Here are a small network's activations along a few directions, averaged over the inputs that share one value of a field.
Related values have similar rows: they may be neighbours, one step apart, or belong to one group.
In the rows, 500 means zero.
Random noise pushes rows far along 2 fixed directions. That doesn't count. These rows show it; they differ only by the noise:
[518 468 420 610 520 431 425 532 443 404 430 557 488]
[522 312 402 604 509 407 390 575 469 539 461 631 520]
[495 450 524 637 531 525 435 509 592 625 558 628 493]
[501 535 499 632 533 506 449 495 530 484 501 568 475]


Mudo, 12 values:
t7: [442 920 728 530 587 464 490 321 525 238 525 394 428]
t2: [479 547 459 294 474 625 734 460 531 538 535 388 426]
t8: [465 561 677 377 512 720 631 393 692 783 647 469 480]
t5: [422 792 662 422 444 829 783 430 651 655 637 398 456]
t3: [534 460 358 530 484 490 504 517 388 426 434 437 547]
t11: [588 129 388 424 424 217 478 620 463 608 421 535 562]
t10: [521 514 545 625 507 484 402 514 488 457 501 548 532]
t12: [448 319 538 474 559 469 211 510 495 583 535 733 549]
t1: [505 438 371 530 501 408 349 591 299 257 268 480 571]
t6: [542 491 403 391 449 439 679 498 488 489 581 369 432]
t9: [517 339 464 404 471 489 445 630 396 563 351 478 626]
t4: [468 857 709 556 519 637 643 337 712 493 746 404 392]
A value of Mudo combines one of 2 hidden first parts with one of 6 second parts; all combinations occur once.
Q: Changing only the second part turns t4 into t5. t7 has the same second part as t4; what does that change turn t7 into?
A: t9
Q: Changing only the second part turns t11 into t8. t6 has the same second part as t11; what does that change turn t6 into?
A: t2

Koba, 12 values:
g4: [500 695 411 429 415 570 827 529 397 388 479 360 417]
g9: [534 847 577 557 607 416 538 312 533 295 510 326 322]
g1: [447 932 694 611 571 682 425 334 562 278 529 499 457]
g2: [428 514 780 413 561 716 443 415 804 876 646 613 549]
g11: [477 492 500 320 492 574 513 483 360 373 334 365 533]
g5: [420 333 413 706 477 594 290 586 559 770 569 788 533]
g7: [534 816 543 421 536 568 750 365 564 357 572 305 345]
g3: [493 656 537 404 570 378 607 401 479 247 595 333 407]
g8: [488 545 635 491 606 564 369 432 635 529 466 591 505]
g12: [521 398 622 672 467 327 443 533 554 610 595 552 510]
g10: [505 743 618 770 404 641 559 448 672 658 690 531 541]
g6: [477 463 478 433 471 772 636 597 524 614 484 440 595]
The values of Koba form a 2 by 6 grid.
Q: Which values are neighbours of g6? Give them in the order they are listed.
A: g4, g11
Q: Which values are neighbours of g10? Give them in the order they are listed.
A: g5, g12
Q: Which values are neighbours of g8? Give them in the order they are listed.
A: g9, g1, g2
A value of Koba combines one of 2 hidden first parts with one of 6 second parts; all combinations occur once.
Q: Changing only the second part turns g12 into g9. g1 has the same second part as g12; what does that change turn g1 into?
A: g8
Q: Changing only the second part turns g2 into g6. g3 has the same second part as g2; what does that change turn g3 into?
A: g4
